A small network was trained on invented records. Each row is its activation on one of them, seen along a few directions.
Each row is followed by the record's values for the fields KAD, DEPE, TUZ, FUPE.
Not every record has every field; a missing one is left out.
Other fields move the rows too, some of them a lot.
Random noise pushes rows far along 2 fixed directions. That doesn't count. These rows show it; they differ only by the noise:
[-314,-78,134,-207,-318,-63,-323,131,98,216,104,-112,217,194,371,-38,-86,-22,34,121,397,-210,231,143]
[-286,-272,360,-367,-484,3,-280,76,165,210,345,-93,445,285,387,155,350,657,-27,126,702,-5,89,92]
[-149,-310,241,-257,-347,107,-57,-43,26,155,206,-198,266,228,243,164,323,580,-55,-1,448,-128,-41,32]
[103,-326,-50,-2,-40,285,349,-251,-257,54,-127,-402,-140,93,-33,123,143,232,-91,-243,-121,-422,-245,-67]

[238,-308,-354,132,115,383,258,-382,-382,57,-128,-354,-180,-49,-258,133,167,198,-197,-237,-385,-245,-378,-126] => {KAD: tino, DEPE: zefis, TUZ: letev, FUPE: gesu}
[-13,-66,-304,-4,95,-79,-25,-92,155,-134,-170,17,-184,167,-4,-270,-277,-676,-231,-33,-330,-286,388,-146] => {KAD: buto, DEPE: zumok, TUZ: letev, FUPE: gesu}
[231,-295,-19,283,222,527,505,-336,-514,139,-140,-242,-170,-180,-340,171,72,153,17,-285,-253,-141,-541,157] => {KAD: buto, DEPE: zefis, TUZ: kuzel, FUPE: gesu}
[-74,-144,191,10,3,-93,130,213,0,62,92,49,-62,54,17,5,-73,-158,63,0,-146,-62,-17,41] => {KAD: tino, DEPE: zumok, TUZ: kuzel}
[255,-224,-55,162,104,544,398,-380,-513,166,-113,-197,-70,-230,-347,277,418,584,-61,-128,-47,146,-655,155] => {KAD: buto, DEPE: zefis, TUZ: kuzel, FUPE: gesu}
[112,104,-267,131,184,182,191,-118,-274,9,-142,-165,-150,9,98,-172,-89,-250,38,14,-254,-213,-184,-3] => {KAD: tino, DEPE: zumok, TUZ: giz, FUPE: lut}
[80,-63,93,-51,-16,-43,303,-110,83,-173,62,50,-58,-6,-290,94,191,304,-108,-168,-220,-48,-48,-144] => {KAD: buto, DEPE: zumok, TUZ: giz}
[-210,15,-144,-9,-18,92,-318,-174,28,38,-151,-47,-99,-55,26,-224,-242,-161,-165,130,53,-132,103,230] => {KAD: buto, DEPE: zefis, TUZ: letev, FUPE: gasov}
[255,-167,32,58,112,-139,403,123,77,-111,112,-3,15,-66,-180,118,258,273,191,34,-226,131,-102,-92] => {KAD: tino, DEPE: zumok, TUZ: giz, FUPE: gesu}
[-31,14,-149,-36,16,-115,0,11,161,-211,133,-34,-73,172,47,-41,102,-52,-215,-9,-118,-56,170,-302] => {KAD: tino, DEPE: zumok, TUZ: kuzel}
[-52,313,-12,145,167,-183,-60,178,54,172,-188,321,37,-134,-2,-173,-396,-366,102,63,-85,91,103,149] => {KAD: buto, DEPE: zumok, TUZ: kuzel}
[-171,207,-257,-89,-119,-35,-360,-32,170,-180,-8,38,-56,8,26,-167,-111,-165,-193,108,-54,15,272,46] => {KAD: buto, DEPE: zefis, TUZ: giz}
[135,-38,-385,14,63,228,159,-434,-78,-240,-126,-122,-54,229,-235,-46,63,201,-438,-134,-436,-99,27,-270] => {KAD: buto, DEPE: zumok, TUZ: giz, FUPE: lut}
[-129,122,171,-38,27,-131,-311,269,24,199,73,162,-3,-48,116,-1,-166,-124,283,225,190,173,52,150] => {KAD: tino, DEPE: zumok, TUZ: kuzel}
[-194,-162,109,-134,-28,-190,-129,172,92,6,257,42,112,76,78,-136,-41,68,27,42,130,-1,198,38] => {KAD: buto, DEPE: zumok, TUZ: giz}
[125,-76,71,-1,87,-116,242,-77,-13,-125,32,45,179,111,44,90,-75,-85,85,-15,-60,-175,-107,-16] => {KAD: buto, DEPE: zumok, TUZ: giz, FUPE: gasov}
[64,-56,232,63,-125,-89,25,226,-83,160,110,14,183,8,95,165,-20,99,193,75,115,130,-218,35] => {KAD: tino, DEPE: zumok, TUZ: kuzel}
[-32,-255,391,-22,-325,-77,-9,234,64,-16,391,4,247,252,375,-34,6,-65,200,-5,204,-133,19,-22] => {KAD: tino, DEPE: zumok, TUZ: giz}
[-15,192,35,-43,5,-343,-141,214,167,-24,67,184,29,-32,52,17,83,98,106,129,73,58,124,-49] => {KAD: tino, DEPE: zumok}
[58,-265,219,-71,-246,21,106,213,-87,130,240,-130,167,185,245,235,71,14,92,70,234,42,-146,18] => {KAD: tino, DEPE: zumok, TUZ: kuzel, FUPE: lut}
[212,-269,-64,106,141,310,309,-352,-362,-126,-193,-194,-217,-78,-134,12,-3,-60,-178,-200,-361,-328,-300,-88] => {KAD: buto, DEPE: zumok}
[-65,179,-187,-149,-47,-37,-165,-149,139,-135,-19,61,-116,-53,-192,-23,104,197,-281,2,-110,103,150,-140] => {KAD: buto, DEPE: zefis}
[-95,125,-42,-75,-23,-326,-23,144,125,-89,176,4,76,189,244,-67,-92,-280,129,162,14,-96,200,-32] => {KAD: tino, DEPE: zumok, TUZ: giz, FUPE: gasov}
[-26,69,65,66,125,-71,-72,128,68,32,16,71,-8,21,2,-25,45,8,36,230,78,190,-129,44] => {KAD: tino, DEPE: zumok, TUZ: kuzel, FUPE: gasov}
[-316,109,-55,-220,-139,-13,-533,-23,219,42,142,52,148,13,228,-186,-107,-161,-182,50,268,13,346,123] => {KAD: buto, DEPE: zefis, TUZ: letev}
[13,324,-390,188,293,-73,-121,-51,-250,-129,-385,-36,-361,-244,-190,-258,-453,-711,8,-71,-397,-259,147,7] => {KAD: varub, DEPE: zumok}
[-237,144,-32,-128,-143,-113,-549,11,41,-11,-1,129,104,3,190,-129,-171,-202,-111,269,171,51,281,82] => {KAD: buto, DEPE: zumok}
[4,111,49,59,137,19,-16,40,-100,145,-201,171,-70,-295,-36,-11,-165,-127,203,30,-24,23,-150,264] => {KAD: buto, DEPE: zefis}
[-56,-47,-308,-101,54,147,-15,-339,94,-191,-248,-111,-108,126,-128,9,200,294,-428,37,-146,15,152,-195] => {KAD: buto, DEPE: zefis, TUZ: letev, FUPE: lut}
[242,137,70,161,112,-44,123,-20,-28,61,-173,260,-6,-140,-153,64,237,308,313,-8,130,250,-240,8] => {KAD: buto, DEPE: zumok, TUZ: letev, FUPE: gesu}
[-53,-130,25,-34,-129,-28,-33,-51,-65,142,135,117,97,-25,35,-23,-109,34,30,16,136,-54,34,79] => {KAD: buto, DEPE: zumok, TUZ: kuzel, FUPE: gesu}
[62,-54,81,-15,0,195,235,-119,-155,123,69,-29,67,-172,19,58,-24,-52,273,-78,54,-81,-307,94] => {KAD: buto, DEPE: zefis, TUZ: giz, FUPE: gesu}
[-47,-173,99,-81,-186,108,43,-211,-64,21,248,-44,214,169,5,59,104,225,-22,-180,97,-125,10,-45] => {KAD: buto, DEPE: zumok, TUZ: giz, FUPE: gesu}
[9,-198,203,-86,-91,368,76,-149,-223,140,156,-210,160,-9,1,275,534,687,60,-135,222,171,-411,7] => {KAD: tino, DEPE: zefis, TUZ: letev}
[-86,12,-67,-25,2,-171,-207,79,37,-70,-6,53,-104,28,10,-32,-107,-110,-13,126,-120,-55,100,-62] => {KAD: tino, DEPE: zumok}
[118,392,-196,159,311,-233,138,58,50,-66,-236,199,-283,-332,-296,-93,-99,-235,64,17,-306,142,53,-25] => {KAD: buto, DEPE: zumok, TUZ: kuzel}
[77,-33,4,-42,218,-161,202,44,109,-192,-13,140,-103,-60,-203,-55,8,84,-78,-96,-134,62,161,-96] => {KAD: varub, DEPE: zumok, TUZ: kuzel}
[-226,416,-152,-17,83,109,-410,25,-34,114,-171,46,-6,-193,4,-167,-205,-324,8,128,-9,135,144,259] => {KAD: buto, DEPE: zefis, TUZ: giz}
[-182,-58,-143,-61,-81,209,-121,-42,-94,-30,-41,-186,-163,66,85,-7,25,-57,28,56,21,-155,-2,36] => {KAD: tino, DEPE: zefis, TUZ: letev, FUPE: lut}
[109,57,51,176,238,147,299,-36,-254,40,-189,-47,-241,-198,-200,-29,-105,-315,66,-181,-303,-146,-155,101] => {KAD: buto, DEPE: zumok, TUZ: kuzel}
[-2,139,161,-96,21,-108,84,128,66,74,-9,230,58,-247,-118,6,92,245,138,-25,145,194,-131,68] => {KAD: varub, DEPE: zefis}
[80,108,29,-35,107,-77,168,2,-89,139,10,-24,-33,-108,-150,3,-24,139,244,82,-98,186,-277,70] => {KAD: tino, DEPE: zumok, TUZ: giz, FUPE: gasov}
[-247,35,85,-66,-172,64,-297,-68,-66,217,-13,-60,291,-71,158,-129,-64,82,-57,119,434,-71,-42,158] => {KAD: varub, DEPE: zefis, TUZ: letev, FUPE: gasov}
[-1,-111,152,225,40,240,110,0,-297,180,-109,-161,-81,-62,13,-91,-98,-252,167,-48,-116,-303,-323,100] => {KAD: tino, DEPE: zumok, TUZ: letev}
[-155,457,-3,-6,-1,-415,-343,255,257,-24,-40,419,178,-40,99,-65,-166,-148,232,244,179,175,291,88] => {KAD: buto, DEPE: zumok, TUZ: giz}

Here are new rows. What are their fields?
[131,264,52,140,169,22,50,3,-236,117,-252,130,-123,-380,-150,21,9,-34,265,67,-33,124,-305,142] => {KAD: buto, DEPE: zumok}
[89,133,-165,98,232,-190,-15,139,-74,55,-98,22,-184,-92,57,-129,-299,-590,77,44,-272,-58,68,-46] => {KAD: tino, DEPE: zumok, TUZ: kuzel}
[144,-226,173,146,-10,341,261,-33,-359,135,37,-172,-159,-35,-42,114,249,151,226,26,63,-75,-426,42] => {KAD: tino, DEPE: zumok, TUZ: kuzel, FUPE: gesu}
[-221,125,325,-132,-170,-339,-211,228,237,200,214,305,337,-63,55,-31,-17,182,192,255,344,274,169,300] => {KAD: buto, DEPE: zumok, TUZ: giz, FUPE: gasov}
[-58,-221,-58,-101,-208,30,-27,89,284,-110,136,-208,-18,290,253,-105,-103,-209,-157,-30,-70,-352,359,-157] => {KAD: tino, DEPE: zefis, TUZ: letev, FUPE: lut}
[307,96,-320,236,333,180,285,-330,-183,-96,-352,-27,-228,-173,-405,129,86,341,-134,-117,-314,-12,-337,-19] => {KAD: buto, DEPE: zefis, TUZ: kuzel, FUPE: gasov}
[92,200,-200,177,185,115,55,-75,-13,-119,-188,74,-47,-59,-264,-82,49,-179,-9,-4,-241,73,-88,-14] => {KAD: buto, DEPE: zumok, TUZ: giz, FUPE: gesu}
[-95,-24,-4,-122,-101,113,-155,74,-77,279,-67,-68,150,-13,-1,41,90,195,69,115,142,153,-117,118] => {KAD: tino, DEPE: zefis, TUZ: letev, FUPE: lut}
[-59,-25,202,-28,-43,-69,160,144,-92,53,159,-120,-75,99,-22,156,166,116,114,2,100,52,-27,88] => {KAD: tino, DEPE: zumok, TUZ: kuzel, FUPE: gasov}
[35,39,-87,61,130,106,-200,-115,-166,-27,-55,18,23,39,108,-98,-42,-92,-124,104,56,13,89,51] => {KAD: buto, DEPE: zumok, TUZ: kuzel}
[-24,39,33,159,-105,-397,-18,317,94,48,166,52,22,80,72,6,-250,-278,150,131,-35,28,154,92] => {KAD: tino, DEPE: zumok, TUZ: kuzel, FUPE: gasov}
[-386,306,-259,-279,-209,-106,-682,18,368,-83,38,118,141,140,161,-194,-41,-86,-436,200,163,142,574,6] => {KAD: buto, DEPE: zefis, TUZ: letev}
[-193,-127,227,14,-178,-55,-141,217,74,156,55,12,34,150,118,-84,4,-216,198,96,190,-159,88,154] => {KAD: tino, DEPE: zumok, TUZ: letev, FUPE: gesu}
[314,-210,-57,268,272,5,568,-50,-14,-126,-86,-28,-212,121,-308,51,-81,-82,129,-167,-517,-312,-266,-189] => {KAD: tino, DEPE: zumok, TUZ: giz, FUPE: gesu}
[262,-195,118,84,196,34,495,-217,57,-183,-198,42,-156,18,-209,127,218,372,55,-186,-161,57,-289,-182] => {KAD: buto, DEPE: zumok, TUZ: letev, FUPE: gasov}
[11,76,-43,-21,19,-182,-36,55,144,-165,46,52,-109,75,-67,17,125,116,-87,21,-138,-35,108,-195] => {KAD: tino, DEPE: zumok}
[-139,277,5,-20,-31,-302,-378,395,151,160,-17,224,43,-121,170,-89,-308,-341,251,205,55,193,154,204] => {KAD: tino, DEPE: zefis}
[-104,-459,532,-185,-353,229,-23,-48,-138,139,525,-4,396,156,334,272,447,562,77,45,754,23,-139,39] => {KAD: buto, DEPE: zumok, TUZ: kuzel, FUPE: gesu}
[29,-173,-12,-38,-42,54,229,12,-69,22,108,-118,-84,41,-4,91,141,163,-109,-169,-113,-236,-71,9] => {KAD: tino, DEPE: zefis, TUZ: kuzel}
[-102,-87,-441,1,16,184,90,-206,-43,-140,-112,-321,-322,63,-134,-65,-3,-173,-218,-175,-403,-233,72,-208] => {KAD: tino, DEPE: zefis, TUZ: letev, FUPE: lut}
[-27,37,86,13,-4,80,-154,74,-46,39,-3,-34,3,34,157,-51,98,-54,43,109,101,18,-87,-38] => {KAD: tino, DEPE: zumok, TUZ: letev}
[57,-296,337,-200,-67,-287,29,104,297,-82,348,165,219,208,26,185,356,628,80,-40,246,125,11,-171] => {KAD: tino, DEPE: zumok, TUZ: letev}
